A small network was trained on invented records. Each row is its activation on one of them, seen along a few directions.
After each row come some of the record's fields: BET, MIFIT, KUZAF, POTU.
A field that a record lacks is written absent.
The largest differences between rows may come from other fields.
(in the rows, 500 means zero)
Random noise pushes rows far along 7 fixed directions. That doesn't count. These rows show it; they differ only by the noise:
[507 528 404 442 510 318 426 437 515 646 581 467 397 470 400 620 537 389
 315 482 358 561]
[460 486 603 579 514 512 454 550 334 433 453 570 529 700 424 563 519 492
 444 485 481 585]
[512 633 573 573 595 383 399 369 269 594 260 589 506 670 477 737 419 380
 515 488 504 666]
[624 447 462 363 546 395 502 593 362 361 639 601 533 422 528 604 365 435
 404 579 395 363]
[480 385 460 627 358 384 521 470 580 452 564 395 382 438 365 569 733 582
 495 425 335 642]
[505 512 524 419 547 421 422 497 417 515 564 516 440 500 370 574 483 436
 353 488 401 547]
[459 586 734 625 421 746 423 395 321 374 351 381 648 400 500 477 494 590
 630 339 605 647]
[558 279 339 542 403 330 603 363 479 474 453 424 469 426 542 615 544 606
 753 609 451 552]
[498 512 402 262 488 504 406 483 561 627 786 362 487 269 433 419 446 410
 217 472 413 409]

[579 478 453 369 483 437 472 634 630 434 738 490 412 335 441 440 548 512
 327 503 352 425] | BET is vedi, MIFIT is absent, KUZAF is dokab, POTU is tumup
[474 343 342 461 408 564 601 652 586 551 691 445 560 551 647 401 534 503
 436 608 516 277] | BET is vedi, MIFIT is absent, KUZAF is kubo, POTU is subek
[602 552 494 354 556 577 503 595 316 423 557 605 702 420 740 500 240 410
 466 549 569 286] | BET is vedi, MIFIT is absent, KUZAF is dokab, POTU is subek
[364 582 786 652 476 781 420 512 466 494 356 452 532 651 387 390 658 607
 537 341 627 612] | BET is vedi, MIFIT is absent, KUZAF is kubo, POTU is subek
[559 573 467 395 540 489 447 377 464 591 444 439 432 356 598 580 336 389
 588 514 515 354] | BET is sur, MIFIT is absent, KUZAF is kubo, POTU is subek
[524 284 365 341 519 297 619 454 547 499 659 521 273 506 324 532 589 513
 437 669 302 604] | BET is rini, MIFIT is vosuf, KUZAF is kubo, POTU is desa
[480 640 520 681 462 421 386 366 534 665 348 423 430 536 422 646 651 453
 441 368 463 684] | BET is vedi, MIFIT is absent, KUZAF is kubo, POTU is kazep
[428 329 377 753 376 407 547 477 500 625 476 440 433 820 540 598 735 549
 509 528 416 676] | BET is rini, MIFIT is vosuf, KUZAF is kubo, POTU is kazep
[416 384 536 344 660 476 449 644 306 368 576 705 373 745 210 431 428 529
 304 664 442 568] | BET is vedi, MIFIT is absent, KUZAF is dokab, POTU is desa
[459 632 495 476 549 475 395 320 499 700 389 405 513 473 376 494 501 459
 479 424 532 673] | BET is sur, MIFIT is absent, KUZAF is dokab, POTU is kazep
[459 380 622 629 430 507 562 673 495 239 659 531 384 595 335 509 714 607
 355 404 314 573] | BET is rini, MIFIT is vosuf, KUZAF is kubo, POTU is goru
[431 519 300 503 567 364 473 428 482 838 475 525 557 781 521 551 462 406
 351 598 553 565] | BET is rini, MIFIT is vosuf, KUZAF is dokab, POTU is kazep
[487 623 605 452 549 607 421 533 340 513 450 541 617 568 563 470 359 445
 450 513 583 510] | BET is vedi, MIFIT is absent, KUZAF is dokab, POTU is tumup
[540 339 489 438 502 487 625 682 506 309 613 580 531 503 464 438 536 637
 485 566 472 386] | BET is vedi, MIFIT is absent, KUZAF is dokab, POTU is subek
[443 516 383 312 606 381 454 419 523 791 554 502 496 619 422 467 409 374
 305 589 514 533] | BET is vedi, MIFIT is absent, KUZAF is dokab, POTU is dami
[641 637 376 527 495 314 538 311 673 638 359 464 567 169 559 566 510 505
 603 448 553 578] | BET is vedi, MIFIT is absent, KUZAF is dokab, POTU is dami
[481 718 523 324 722 563 358 298 387 778 307 538 626 518 535 492 225 366
 515 518 727 513] | BET is vedi, MIFIT is absent, KUZAF is dokab, POTU is goru
[558 421 181 485 431 242 599 494 753 668 662 482 512 462 575 518 591 449
 401 581 417 424] | BET is vedi, MIFIT is absent, KUZAF is dokab, POTU is dami
[459 520 480 499 572 421 456 409 425 644 358 588 461 660 527 596 417 412
 563 544 502 533] | BET is sur, MIFIT is absent, KUZAF is dokab, POTU is goru
[586 654 432 591 484 349 495 468 513 566 429 570 589 479 669 683 466 368
 417 456 460 492] | BET is vedi, MIFIT is absent, KUZAF is dokab, POTU is dami
[521 614 599 351 623 468 411 281 341 543 327 431 444 357 422 596 302 441
 612 514 557 589] | BET is vedi, MIFIT is absent, KUZAF is kubo, POTU is nafe
[508 508 362 536 462 417 520 548 560 546 622 521 536 565 605 545 533 401
 376 468 431 410] | BET is vedi, MIFIT is absent, KUZAF is dokab, POTU is goru
[491 452 634 559 496 534 515 545 447 306 425 566 513 499 434 518 524 608
 581 479 488 585] | BET is vedi, MIFIT is absent, KUZAF is dokab, POTU is dami
[565 433 808 462 549 581 494 392 230 151 351 490 406 335 388 605 412 605
 767 448 459 597] | BET is vedi, MIFIT is absent, KUZAF is kubo, POTU is goru
[530 616 611 422 691 499 496 442 488 523 313 579 535 549 362 491 438 551
 596 589 629 607] | BET is rini, MIFIT is vosuf, KUZAF is dokab, POTU is nafe
[437 509 453 556 403 531 464 383 413 639 489 357 492 556 614 548 523 433
 457 434 476 553] | BET is vedi, MIFIT is absent, KUZAF is kubo, POTU is subek
[415 348 340 383 440 547 513 482 623 626 686 361 539 466 470 322 531 533
 465 571 512 416] | BET is sur, MIFIT is absent, KUZAF is dokab, POTU is kazep
[498 561 758 561 548 529 449 446 381 326 330 537 466 431 333 573 514 564
 600 417 455 660] | BET is sur, MIFIT is absent, KUZAF is kubo, POTU is dami
[394 473 568 380 531 693 452 429 477 525 507 365 544 520 417 292 422 572
 547 509 634 540] | BET is vedi, MIFIT is absent, KUZAF is dokab, POTU is nafe
[499 506 569 480 545 565 468 579 417 406 559 542 500 585 444 511 493 505
 453 487 466 541] | BET is rini, MIFIT is vosuf, KUZAF is dokab, POTU is kazep
[401 309 478 518 535 406 520 590 536 482 514 623 309 771 385 512 571 525
 583 610 409 470] | BET is sur, MIFIT is absent, KUZAF is dokab, POTU is goru
[706 589 407 455 554 272 487 462 348 381 499 670 514 243 574 708 301 347
 423 555 384 424] | BET is sur, MIFIT is absent, KUZAF is kubo, POTU is desa
[481 463 726 429 472 689 463 587 570 205 592 464 382 234 317 385 518 639
 542 375 416 453] | BET is sur, MIFIT is absent, KUZAF is dokab, POTU is goru
[540 369 530 527 495 586 616 428 522 340 369 488 515 394 522 477 456 701
 849 543 610 528] | BET is rini, MIFIT is vosuf, KUZAF is dokab, POTU is goru
[507 496 592 470 512 560 500 522 452 356 459 545 503 428 522 497 421 538
 542 475 485 455] | BET is sur, MIFIT is absent, KUZAF is dokab, POTU is goru
[501 361 552 457 472 699 539 381 256 401 430 410 717 440 656 432 327 599
 765 588 667 474] | BET is vedi, MIFIT is absent, KUZAF is kubo, POTU is kazep
[630 326 351 680 296 417 663 572 396 264 557 526 614 502 844 681 508 507
 724 596 404 331] | BET is vedi, MIFIT is absent, KUZAF is kubo, POTU is kazep
[492 592 584 414 648 436 470 545 555 515 502 578 491 523 280 420 539 511
 373 507 490 547] | BET is sur, MIFIT is absent, KUZAF is dokab, POTU is dami
[488 446 446 513 560 349 512 633 523 449 557 612 376 638 403 554 554 456
 457 549 437 423] | BET is vedi, MIFIT is absent, KUZAF is dokab, POTU is subek
[577 583 461 652 543 461 606 704 472 432 487 725 766 695 719 554 470 463
 405 580 600 350] | BET is rini, MIFIT is vosuf, KUZAF is dokab, POTU is dami
[437 441 572 437 354 754 460 586 619 342 774 306 540 165 448 309 586 603
 397 368 457 408] | BET is vedi, MIFIT is absent, KUZAF is kubo, POTU is kazep
[536 616 559 651 527 299 516 525 513 479 464 589 436 569 346 676 658 455
 322 385 333 728] | BET is rini, MIFIT is vosuf, KUZAF is dokab, POTU is dami
[526 432 515 442 534 436 569 606 589 368 549 577 376 565 444 477 499 528
 560 600 421 394] | BET is sur, MIFIT is absent, KUZAF is dokab, POTU is nafe
[614 529 384 460 555 165 540 344 612 571 358 524 312 321 440 756 528 461
 643 630 360 541] | BET is sur, MIFIT is absent, KUZAF is kubo, POTU is nafe
[517 604 708 561 518 499 418 559 526 276 475 579 311 324 375 636 562 493
 538 336 349 540] | BET is vedi, MIFIT is absent, KUZAF is dokab, POTU is goru

Which values does each new row have?
[607 500 584 638 497 414 552 658 552 270 429 660 442 464 365 543 595 591
 584 436 436 507] | BET is sur, MIFIT is absent, KUZAF is dokab, POTU is subek
[401 251 526 594 387 620 604 675 618 286 583 438 445 540 442 302 681 736
 660 544 500 437] | BET is sur, MIFIT is absent, KUZAF is dokab, POTU is subek
[545 458 572 689 364 657 589 669 525 193 546 554 632 453 683 441 546 583
 675 423 501 332] | BET is sur, MIFIT is absent, KUZAF is dokab, POTU is goru
[275 539 488 490 466 658 414 447 486 851 530 383 519 813 468 323 506 403
 285 463 619 558] | BET is vedi, MIFIT is absent, KUZAF is kubo, POTU is subek
[639 440 615 608 440 540 554 650 463 190 600 579 492 404 578 578 531 548
 481 429 376 397] | BET is rini, MIFIT is vosuf, KUZAF is kubo, POTU is goru
[529 385 414 501 520 296 567 407 474 554 381 502 361 584 440 610 488 508
 661 611 449 530] | BET is sur, MIFIT is absent, KUZAF is kubo, POTU is subek
[555 485 331 540 437 397 531 500 599 524 509 492 486 502 655 582 491 430
 533 553 428 410] | BET is sur, MIFIT is absent, KUZAF is dokab, POTU is nafe
[389 597 380 591 365 612 408 401 622 802 572 331 547 485 737 451 518 330
 397 400 523 389] | BET is sur, MIFIT is absent, KUZAF is kubo, POTU is goru
[508 482 566 543 422 777 559 581 499 312 545 416 698 405 628 313 435 651
 605 476 647 412] | BET is rini, MIFIT is vosuf, KUZAF is dokab, POTU is nafe
[461 621 543 582 381 622 440 563 505 512 596 392 550 452 539 420 533 423
 298 352 465 461] | BET is sur, MIFIT is absent, KUZAF is kubo, POTU is subek
[401 512 536 394 492 644 395 362 547 700 474 318 435 427 405 415 549 538
 527 422 557 577] | BET is vedi, MIFIT is absent, KUZAF is dokab, POTU is subek
[483 433 519 564 614 442 569 415 378 488 269 603 502 766 467 575 464 597
 705 591 600 643] | BET is rini, MIFIT is vosuf, KUZAF is dokab, POTU is goru
[502 523 444 516 513 367 484 577 605 510 552 537 383 488 465 565 574 445
 424 473 416 447] | BET is vedi, MIFIT is absent, KUZAF is dokab, POTU is subek
[462 634 434 368 584 434 416 460 568 726 528 454 435 474 477 490 441 357
 385 511 527 457] | BET is vedi, MIFIT is absent, KUZAF is dokab, POTU is subek
[345 331 700 410 535 694 437 581 359 366 575 484 431 732 319 356 461 571
 475 559 521 522] | BET is vedi, MIFIT is absent, KUZAF is kubo, POTU is nafe
[503 558 360 630 480 435 561 360 588 686 276 420 618 597 600 484 523 523
 638 547 651 563] | BET is sur, MIFIT is absent, KUZAF is dokab, POTU is nafe
[514 384 459 424 445 449 547 674 598 390 759 477 437 457 376 377 616 560
 357 524 355 486] | BET is vedi, MIFIT is absent, KUZAF is dokab, POTU is tumup
[451 400 413 326 537 452 548 264 556 673 506 334 415 360 372 415 471 585
 582 544 531 648] | BET is rini, MIFIT is vosuf, KUZAF is dokab, POTU is goru
[473 572 370 562 496 384 461 340 486 723 334 436 490 574 622 615 446 402
 511 552 525 536] | BET is sur, MIFIT is absent, KUZAF is kubo, POTU is nafe
[470 395 506 542 439 461 578 434 510 444 457 467 464 513 471 496 556 585
 620 493 487 575] | BET is vedi, MIFIT is absent, KUZAF is dokab, POTU is goru
[593 452 577 481 534 454 529 638 331 259 510 644 510 502 498 577 473 530
 537 496 372 490] | BET is sur, MIFIT is absent, KUZAF is dokab, POTU is subek
[540 625 451 512 632 319 488 447 470 641 389 572 491 665 445 615 481 420
 439 558 503 640] | BET is rini, MIFIT is vosuf, KUZAF is dokab, POTU is nafe
